These are the activations of a small neural network, seen along a few directions. Each row is one input.
Each table varies a few parts of the input and shows all the possible inputs, shuffled.
A made-up example of a description, with smaller parts first: one of 6 places along a line, together with either a single point or one of 9 places around a ring or (one of 3 separate values, together with one of 5 places around a ring).
Shared parts are said once, and a part with two or three values counts as separate values.
In the rows, 128 means zero.

Other details of the inputs shift rows strongly along three fixed directions, in all tables alike. That doesn't count.

A family of inputs:
x1: [156 124 115 130 139 120 125 135 119 144 118]
x2: [ 78 187  96 101 139 183  95  78 131 134 136]
x3: [141 133 120 163 144 126 131 138 113 157 124]
x4: [ 89 180  89  98 130 196  95  83 131 142 152]
x5: [106  37  95 157 100 125 139 172 166  77 130]
x6: [108 191 194 108 123  78 176 140 168 121 146]
x7: [138 122 122 160 141 130 133 140 110 160 129]
x8: [139 116 124 156 144 134 138 133 111 164 122]
x9: [117 191 194 104 119  90 178 146 164 115 146]
x10: [150 122 114 134 141 115 124 129 115 145 118]
x11: [155 114 126 123 135 129 133 130 112 148 127]
x12: [116 191 195  98 123  87 188 139 167 112 129]
x13: [ 75 113 160 129  88  92 190 185 220  44 131]
x14: [141 117 127 132 139 113 121 130 109 149 134]
x15: [ 74 202 103 125 140 191 116  89 136 144 131]
x16: [113  47 102 160  91 125 125 171 157  60 114]
x17: [154 114 130 125 132 126 127 120 105 135 116]
x18: [102 186 204 106 123  79 166 140 162 116 143]
x19: [154 109 136 126 130 128 125 122 106 140 125]
x20: [157 118 129 130 134 127 123 131 109 140 134]
x21: [157 127 119 128 136 123 128 135 113 139 117]
x22: [ 85 189  89 105 134 186  94  77 134 137 148]
x23: [151 108 139 127 127 125 121 118 106 141 123]
x24: [ 36 104  77 122  96 192 106 119 178  60 135]
x25: [154 112 123 125 137 126 130 129 118 152 128]
x26: [108 188 191 103 127  78 185 133 169 117 130]
x27: [ 52 110  71 132  87 200  97 123 175  49 147]
x28: [ 82 181 101 100 127 190  86  75 126 129 132]
x29: [157 122 128 131 133 123 120 126 106 132 115]
x30: [100  36  91 157 104 121 134 171 159  72 119]
x31: [143 120 127 132 140 114 116 130 111 140 115]
x32: [158 115 125 125 138 128 130 123 109 138 118]
x33: [160 124 116 134 135 124 122 136 111 141 128]
x34: [105 191 200 111 125  76 163 140 166 111 137]
x35: [160 123 124 130 139 125 124 130 112 135 118]
x36: [157 124 115 135 137 119 121 135 118 146 129]
x37: [156 121 131 136 128 118 112 124 106 136 123]
x38: [149 119 130 135 131 116 109 127 107 140 124]
x39: [145 123 121 137 142 110 117 129 111 145 128]
x40: [146 107 137 126 131 122 118 121 106 146 123]
x41: [145 111 133 126 132 118 120 121 105 141 113]
x42: [152 111 133 127 129 122 123 117 105 137 112]
x43: [154 118 135 129 128 123 121 127 104 138 132]
x44: [151 117 138 130 124 119 117 125 105 139 129]
x45: [160 124 125 135 136 123 121 131 112 135 129]
x46: [145 113 135 130 128 118 113 128 104 144 130]
x47: [100  34  98 157 102 124 134 172 162  76 129]
x48: [141 107 134 127 138 120 120 124 109 149 124]
x49: [ 72 194 105 119 140 193 121  82 132 150 131]
x50: [156 112 132 125 136 130 129 125 112 142 128]
Description of these inputs: one of 5 places around a ring, together with either a single point or one of 9 places around a ring.
Changing only the place on the ring of 5 turns x19 into x17. The same change can be made to x11. Which row results?
> x12
A walk changes only the place on the ring of 5. It starts at x42 and steps to x23. List the rest of the walk in order.
> x44, x37, x16
Change only the place on the ring of 9 in x39. List by row number the other rows that result.
> x22, x27, x33, x34, x36, x37, x38, x45
Change only the place on the ring of 9 in x9. List by row number the other rows that result.
> x4, x6, x14, x18, x20, x43, x44, x46

A family of inputs:
x51: [125 118 146 136 123 113  85 109  93 123 124]
x52: [189  94 183 117 111  66 164 178 136  95 118]
x53: [124  88 134 119  78 117 148 161 173  51 134]
x54: [ 79  72  74 167 119 145 130 164 169  94 122]
x55: [145 131 158 176 145  72 127 153 105 149 119]
x56: [ 92 133 122 102 101 162 118 107 151  83 125]
x57: [159  96 117 159 158 113 133 151  90 186 120]
x58: [ 76 184 116  88 126 191 102  54 122 132 134]
x59: [125 109 105 174 140 134  86 133  92 161 141]
x60: [172  66 118 133 145 101 105 123  85 153 107]
x61: [ 66 124 127 102 107 165 117 111 150 101 145]
x62: [ 90 179 156 121 126  97 168 151 188 103 133]
x63: [ 64  99 101 116 101 170 108 108 154  86 153]
x64: [112 200 189  77 120  93 153 105 154 110 135]
x65: [ 79 130  57 144 118 204 106 114 147 105 126]
x66: [176  65 121 141 135 106 112 117  77 153 109]
x67: [174 115 135 158 145  96 152 158 116 151 105]
x68: [ 55 119  61 142 125 201 102 118 155 127 149]
x69: [107 113  76 101 101 210  86 100 140  81 138]
x70: [121  53 100 125 103 125 110 150 149  80 121]
x71: [158  79 190 140 112  57 171 167 130 124 124]
x72: [172 133 146 139 153  72 151 156 122 163 113]
x73: [118 142 153 147 140 119 160 151 134 156 132]
x74: [ 73 204 173  81 124 167 130  74 145 132 148]
x75: [191 163 136  81 149 135 102  90  72 169 127]
x76: [ 89 214 158  61 125 147 122  82 144 118 133]
x77: [136 234 179 123 150  90 120 108 108 168 132]
x78: [149 153 106 137 174 143 113 105  76 202 112]
x79: [191 142 148 134 150  85 156 163 113 154 122]
x80: [ 67 224 138 112 137 165 144  88 152 157 157]
x81: [ 81  70  88 176 110 164 138 167 166  99 134]
x82: [139 136  99 139 144 125 127 128 122 143 125]
x83: [ 89 209 179 127 133 116 178 124 158 152 145]
x84: [ 78 178 165 138 122 106 182 141 182 109 132]
x85: [ 91  61  84 171 120 137 135 169 160 111 138]
x86: [ 85 109  79 102 104 198  84 100 136  89 126]
x87: [176  67  50 114 132 176  60 102  81 135 130]
x88: [170  91 160 135 135  92 142 129  96 140 102]
x89: [162  65  80 128 118 152  86 110  88 132 113]
x90: [ 94 159 174  87 107  95 151 133 180  79 134]
x91: [125  52  76 131 101 153  97 125 129  88 123]
x92: [176 135 148 147 146  75 159 149 116 161 115]
x93: [169 120 122 101 117 132 115 109 110 120 135]
x94: [182  88 109 161 126  96 151 174 130 121 126]
x95: [109 166 140 132 111 131 171 157 182  83 137]
x96: [191  71 129 124 116  88 132 156 121  98 129]
x97: [162 158 149  95 163 118 106  78  78 192 116]
x98: [157 150  92 128 146 167 113 121 108 153 129]
x99: [ 73 165 211 115  96  88 133 133 161  88 155]
x100: [140  77 108 121 134 142  93 110  96 157 131]
x101: [ 62 145 133 143 124 116 163 154 190  92 132]
x102: [158 149  82 127 148 155 111 114 110 152 139]
x103: [ 81 177 169 140 126 114 184 145 176 107 123]
x104: [183  71  82 123 119 165  89 116  86 123 120]
x105: [159 108 108 163 160 108 133 134  96 169 115]
x106: [161 222 201  85 129  92 109  96 103 140 143]
x107: [150 102 168 170 139  65 184 189 139 132 105]
x108: [153  74  95 141 116 136  51 116  80 121 120]
x109: [157 141 132 142 132 125 153 156 141 123 127]
x110: [131 221 169 124 159 111 162  98 114 188 122]
x111: [131 104 131 126 130 145 114 106 108 128 112]
x112: [150  99 173 175 131  68 189 188 138 141 120]
x113: [ 81  49 130 138  86 136 139 167 168  66 134]
x114: [187 165  75 116 171 169  84  92  70 207 131]
x115: [105  60 123 134  83 127 135 164 171  50 116]
x116: [ 72 129 139 104 112 143 127 117 154  88 126]
x117: [ 62 124  86 155 119 185 131 130 166  99 124]
x118: [176 121 171 170 119  49 147 196 133 106 132]
x119: [168 183 122 117 172 128 117 103  78 204 114]
x120: [133 177 156  91 143 139 117  64  89 183 144]
x121: [155 172 126 131 174 129 123  95  78 219 136]
x122: [ 87 162 198  98 112 105 165 130 169  90 124]
x123: [ 82 209  95 107 140 199 108  86 137 145 132]
x124: [191 118 126 153 135 101 152 160 114 146 123]
x125: [ 93 130  46 128 121 197  98 122 155 100 148]
x126: [ 85 227 131 106 133 158 139  93 152 139 135]
x127: [104  65 126 130 110 121 124 144 148 100 140]
x128: [147  60  58 134 141 170  68  88  74 147 117]
x129: [153  57 177 149 112  72 166 171 130 110 119]
x130: [163 119 146  97 119 104 128 137 134 109 133]
Changing only one part turns x78 into x79. The same change can be made to x60. Which row results?
> x87
Changing only one part turns x113 into x52. The same change can be made to x83. Which row results?
> x124
Changing only one part turns x73 into x123. The same change can be made to x81. Which row results?
> x67
What do these inputs look like to the network?
> one of 2 separate values, together with one of 4 places along a line, together with either a single point or one of 9 places around a ring
Change only the place on the line of 4 in x89. List by row number the other rows that result.
> x53, x58, x71
Change only the choice among 2 separate values in x68. List by row number the other rows that result.
> x100
Change only the place on the ring of 9 in x56. List by row number the other rows that result.
> x64, x70, x76, x86, x89, x90, x91, x115

A family of inputs:
x131: [139 116 136 122 126 118 122 127 118 125 119]
x132: [111 169 111 117 138 158 118 107 127 141 128]
x133: [147 122 126 127 123 117 120 131 121 121 125]
x134: [135 125 126 144 133 122 130 138 122 142 131]
x135: [139 114 137 118 125 118 127 128 123 129 130]
x136: [153 123 125 130 128 124 125 136 123 126 131]
x137: [ 83  81 116 134  96 140 129 149 166  77 136]
x138: [128 116 133 138 133 121 133 132 126 144 129]
x139: [153 118 121 125 129 126 129 132 126 131 129]
x140: [127 117 131 142 133 122 128 132 122 139 117]
x141: [ 62 130 111 107 100 173 124 112 169  75 139]
x142: [139 122 120 135 136 127 141 136 124 138 121]
x143: [145 118 131 119 125 123 136 127 123 126 122]
x144: [118 171 112 111 138 158 117 104 128 134 129]
x145: [122 169 119 106 133 156 115 101 129 130 128]
x146: [141 119 133 126 125 114 117 127 116 123 126]
x147: [147 128 123 134 132 124 130 141 126 128 132]
x148: [ 96  97 103 137 104 143 141 159 176  74 138]
x149: [128 123 131 146 132 116 125 132 121 137 125]
x150: [128 114 138 137 130 119 122 131 119 135 131]
x151: [135 113 132 134 126 117 114 127 113 129 125]
x152: [141 128 121 140 133 124 131 142 123 136 131]
x153: [119 165 123 102 128 153 112  98 126 130 128]
x154: [126 115 138 135 133 117 126 128 120 134 120]
x155: [148 120 130 125 123 121 123 133 121 124 131]
x156: [146 122 122 130 135 127 141 135 126 131 122]
x157: [127 110 137 132 134 120 134 125 119 138 122]
x158: [133 119 126 140 135 125 142 134 124 142 121]
x159: [141 117 137 123 124 119 121 130 118 125 131]
x160: [135 120 124 139 134 123 136 135 124 146 129]
x161: [107 156 128 108 131 154 106  93 119 138 127]
x162: [146 116 127 119 125 123 128 130 125 128 130]
x163: [ 99 160 125 118 136 158 125  96 126 147 130]
x164: [133 128 124 147 133 116 129 136 122 137 126]
x165: [152 125 121 132 128 121 121 133 123 123 126]
x166: [133 109 137 125 128 122 131 123 116 134 121]
x167: [ 77  82 116 140 102 138 133 150 168  81 138]
x168: [129 119 133 144 131 122 127 135 121 140 130]
x169: [150 120 126 124 130 126 138 130 126 127 122]
x170: [ 97 218 250 106 123  43 198 145 181 107 138]
x171: [122 171 108 117 137 156 111 104 124 134 135]
x172: [139 131 119 141 134 118 129 140 124 133 126]
x173: [140 122 119 135 134 124 136 140 126 140 129]
x174: [134 114 138 130 125 120 119 130 116 131 131]
x175: [107 166 116 122 138 156 118 103 124 147 127]
What do these inputs look like to the network?
> one of 5 places around a ring, together with one of 9 places around a ring
Changing only the place on the ring of 9 turns x168 into x159. The same change can be made to x138. Which row results?
> x135
Changing only the place on the ring of 9 turns x137 into x167. The same change can be made to x166. Which row results?
> x157
Change only the place on the ring of 9 in x146. List by row number the other rows that result.
> x133, x149, x151, x164, x165, x170, x171, x172
A walk changes only the place on the ring of 5. It starts at x175 and steps to x158. List the rest of the walk in order.
> x160, x134, x164
